A small network was shown many inputs. Here are its activations along a few directions, one row for each input.
In each table, some parts of the input vary, and every possible input appears once, in random order.
A made-up example of a description, with smaller parts first: ring(5) and (point or (values(2) and line(4)) or ring(9)).
Shared parts are said once, and a part with two or three values counts as separate values.

Other details of the inputs vary at random and push rows far along two fixed directions, the same in every table; ignore that.

Table:
R1: [ 11  49 -78  13  12 -73  66  43 -72 -11  13 -28]
R2: [-49  29   3  15  -3 -19 -53  11   6  33 -28  13]
R3: [  3 -29 -12   6   8  55  19 -24  12 -29  26  -9]
R4: [-16  24  17 -14  17 -19 -67  15   4  34 -24  13]
R5: [-45  16  10   7   1 -24 -64  24  10  24 -20  15]
R6: [ 15  55 -79  10  15 -77  61  54 -71 -13  27 -27]
R7: [ 34 -57  36  -8 -17  23  39 -20  24 -31  25  -3]
R8: [-20   0  26 -13 -25  -7 -24  16   2  29 -26  46]
R9: [ 25 -40  32  -4 -27  29  45 -32  16 -20  10  -1]
R10: [ -2 -16 -18  13   5  60  26 -37   9 -18  16  -8]
R11: [-30  27  -3   4   4  -3 -45   9   5  28 -38  24]
R12: [-11  13  19 -13  15 -18 -67  18   4  26 -20   9]
R13: [  3 -15 -18  11   4  59  22 -32  15 -22  21  -7]
R14: [ 25 -14   5  11   4  36  22 -35  27 -29  16 -28]
R15: [ 31 -57  25 -18 -12  27  31 -22   9 -19  28   1]
R16: [ -4  -3  38 -21 -19 -16 -29   7  -3  33 -26  32]
R17: [ 21 -21  10   6   9  35  21 -34  26 -31  18 -27]
R18: [ 40  54 -69  -9  29 -73  58  48 -81  -5  17 -32]
R19: [-13  24   8  -5   8 -12 -51  -2   2  33 -39   6]
R20: [-16 -24 -14  18   0  42  24 -37  13 -22  28 -21]
R21: [-14 -16  34 -17 -18 -12 -33  28  13  19 -13  47]
R22: [ 45  51 -54   2  22 -75  66  48 -60 -21  14 -37]
R23: [-34  26   6  -3  11  -6 -58  24   9  27 -24  31]
R24: [ 19 -17   3  14   1  37  27 -46  22 -26   0 -29]
R25: [ -8  15  32  -3  10 -26 -61  22  23  14 -27   6]
R26: [-26 -14  36  -8 -26 -27 -38  27  15  24 -15  38]
R27: [ -4 -41  10   6 -35  36  45 -34   8 -13  18   3]
R28: [ 21 -18  -7   1  10  48  15 -43  12 -16  21 -24]
Each input here is: line(4) and (values(2) or line(5)).
Q: The inputs of R20 and R23 match in every part but the line(4) part. If R2 is changed in the same way as R20 into R23, which row does it become?
A: R10
Q: A walk changes only the line(5) part. It starts at R19 and steps to R18. List the rest of the walk in order.
A: R28, R4, R12
Q: Which other rows does R15 become when the values(2) part takes its other values? List them by row number.
A: R16
Q: Which other rows agree with R7 in the line(4) part? List them by row number.
A: R9, R14, R17, R22, R24, R25

Table:
R29: [ 5  8 -5  3  5 -3  4  0  0 -4 -1 -8]
R30: [ 4 -4 -1 -4 -7 -3 11  3 -7  1  0  7]
R31: [-16 -56  39  15 -17  86 -11 -70  60 -15   4  -4]
R32: [ 4  9 -7  3  6 -1  3 -1 -2 -2  0 -7]
R33: [ 6  4 -2  3  5 -7  3  1  1 -6 -1 -9]
R34: [ -1   6 -12   1  11   3  -1   1  -6  -2   5  -6]
R35: [  2   8 -10   1   7   0   3  -2  -5  -1   1  -5]
R36: [ 2 -7  0 -3 -3 -7  7  9 -3 -4  8  3]
R37: [  2   6 -11   0   8   1  -1   0  -6  -1   2  -7]
R38: [12  1  2 -5  1 -6  7 -1 -6  0 -2 -5]
R39: [ -5   4 -10   3  -2  -1   7   0  -6   1   2   0]
R40: [ -5   2 -12   3  -1   0   5   1  -8   0   3  -2]
R41: [-42  20  48  -6 -10 -29 -94  23  26  50 -48  39]
R42: [-2  5 -5  5 -3 -4  9  2 -2 -3  0 -3]
R43: [-3  5 -8  5 -3 -2  8  1 -4 -1  1 -1]
R44: [ 4 -2  2 -3 -6 -6 11  0 -7  1 -1  1]
R45: [ 9 -1  0 -6  2 -2  6  8 -3 -4  4  4]
R46: [ 1 -4 -1 -4 -6 -3 10  8 -5 -2  5  9]
R47: [11  0  0 -6  0 -3  7  2 -6  0 -1  2]
R48: [10  0  3 -3  3 -8  3  1 -2 -3  4 -8]
R49: [ -7   2 -12   2   3   1   4   4  -8   0   6   0]
R50: [ 9 -4  1 -5  4 -6  1  8 -1 -5  7 -1]
Q: What is each input in this table made of?
A: values(2) and (ring(5) or line(6))
Q: Which other rows agree with R39 in the values(2) part? List them by row number.
A: R30, R31, R36, R40, R41, R42, R43, R44, R46, R49

Table:
R51: [-13  21 -12   7  10 -24 -18  20  -8   9 -12  -1]
R52: [  3  13   1  -9   7  -9  -9   9 -12   9 -13   5]
R53: [ 31 -21 -29   2   0  15  64 -24 -22 -30  34 -33]
R54: [ 36 -19 -21   5   6  10  62 -17  -8 -39  35 -34]
R55: [  3  15  -6  -5   0 -18  -7   7 -13  14 -11   1]
R56: [ -9 -38  44   7  -8  52 -31 -43  52  -4  -6   0]
R57: [-19  29 -15   8   4 -11 -11  10  -9  13  -7   3]
R58: [  2   8   2  -5   4 -21 -10  11 -10  11 -10   1]
R59: [-15 -38  39   5 -19  56 -21 -44  48   0 -11  16]
R60: [ -5  -1   3  -2 -13 -23   0  14  -8   7  -5   8]
R61: [-13  14 -13  -2  11 -17 -22  25 -10   9   1   9]
R62: [-11  26 -13   2  13 -11 -16  17 -10   7 -14   3]
R63: [ 21  -2 -46  12   7  16  60 -16 -22 -32  31 -33]
R64: [  6  15   2   0   0 -18 -10  10   1   5  -8  -1]
R65: [  9  14   5   0   4 -16  -8  13   3   2 -10   2]
R66: [-11  27 -18   6  10 -18 -16  14  -6   9 -14   2]
R67: [  4  15  -3  -6   5 -17  -9   7  -7  12 -14   4]
R68: [  6  14  -3  -5   4 -16  -6  11 -11  11 -14   4]
R69: [-12   1   8   0 -14 -15   2  10  -5   9  -1  11]
R70: [-13 -44  37  -5  -7  61 -33 -43  40   4   4  12]
R71: [ 28 -31 -20   4  -8  14  74 -15 -15 -36  34 -20]
R72: [ 35 -16 -31  -7   8  18  60  -9 -26 -27  38 -17]
R73: [ -5  -8   6 -11  -7 -18  -4  24  -8   7   4  19]
R74: [-14 -40  41   6 -21  57 -18 -42  46   0 -11  18]
R75: [  2  10   6   0  -1 -24 -14  12   0   5  -5  -5]
R76: [ 34 -19 -16   2   8  16  62 -15 -12 -40  35 -33]
R77: [ -8 -29  42   3  -4  61 -28 -43  50  -5  -9   3]
R78: [-1 15  6  2 -1 -8 -7  5  4  6 -3  1]
R79: [ -7  11   2  -4  -1 -14  -7   4  -9  15  -3   1]
R80: [ -6  -1  12  -6  -7 -17  -4  17  -7   5  -8  12]
R81: [ -5   0   7  -2  -8 -23  -3  14  -3   6  -8  11]
R82: [-15 -46  39  -2 -19  61 -22 -35  44   1   1  25]
R83: [  7  13   5  -1   4 -15 -11   9   7   3 -10   1]
R84: [ -9   7   5   0 -13  -9   3   8  -3   9  -5  14]
R85: [-13 -38  40  -1  -5  60 -31 -48  40   2  -8   2]
R86: [ -9  28 -17   7  11 -20 -14  20 -10  10 -15   3]
R87: [-14  20 -13   6  10 -22 -19  14  -5   8 -10  -2]
R88: [ -1   5   0  -2 -12 -17   2  12  -7   7  -9  11]
R89: [ -4  11  10   1  -2 -15 -10   7   3   6   0  -2]
R90: [-10  20 -18  -2  11 -13 -19  25 -11  10  -1  13]
R91: [  7   7   3  -9   5 -12 -13  21   0   4   2  10]
R92: [-15  20  -8   2  13 -16 -20  18  -9   6 -11  -1]
R93: [  3   1   8 -10   5 -17 -17  21   1   4   4   7]
R94: [ 34 -22 -28   1   6  14  65 -23 -19 -33  33 -32]
R95: [ -3   4   8  -6  -6 -10   0  15  -5   4 -11  15]
R96: [  9  -8 -36  14   5  23  58 -22 -14 -31  36 -33]
R97: [-4 16 -1 -3 -1 -8 -5  2 -9 15 -7  5]
R98: [-15  22 -15   6   5 -25 -18  16 -11  10  -9  -4]
Q: The inputs of R87 and R54 match in every part but one. If R96 is changed in the same way as R87 into R54, which row does it become?
A: R89
Q: The inputs of R75 and R53 match in every part but one. If R91 is changed in the same way as R75 into R53, which row does it become?
A: R72
Q: What is each input in this table made of?
A: values(2) and line(4) and (point or line(5))
Q: Which other rows does R97 become when the line(5) part takes its other values? List them by row number.
A: R52, R55, R67, R68

Table:
R99: [ 18 -51  39 -29  -9  22  -8   5  16  -5  20  30]
R100: [ -4 -41   8 -22  12  43 -24   8  12  -5  30  29]
R101: [ 11 -11  25  -2  -7  23  -2 -30  21   3 -12  -1]
R102: [-18  17 -45  17  -9 -24  41  25 -31  -8  17   1]
R103: [-48  50  44  -8 -25 -88 -85  58  -3  69 -70  51]
R104: [-33 -12  -6  14 -11  33  -5 -25  12   5   4   5]
R105: [ -1   1  -1   5  20  39 -26 -27  19  -4   1 -16]
R106: [ -1  26 -55   5  15 -15  32  18 -43  -5  10 -10]
R107: [-13   1  -6   6  15  44 -19 -27  14   1  -1  -3]
R108: [  0  -3   6  12  25  25 -30 -23  32 -14   4 -28]
R109: [ 45  18 -11  -7   9 -36  36  11 -24 -12   3 -27]
R110: [ 22  14 -23  -3  -8 -34  48  12 -36  -3  -2  -7]
R111: [  2   5 -12   8 -28 -38  54  20 -24  -9   4   2]
R112: [ 20 -14  39   4   3   7 -12 -24  35 -13  -8 -24]
Q: The inputs of R110 and R106 match in every part but one. If R112 is changed in the same way as R110 into R106, which row does it become?
A: R108
Q: What is each input in this table made of?
A: values(2) and (point or line(6))
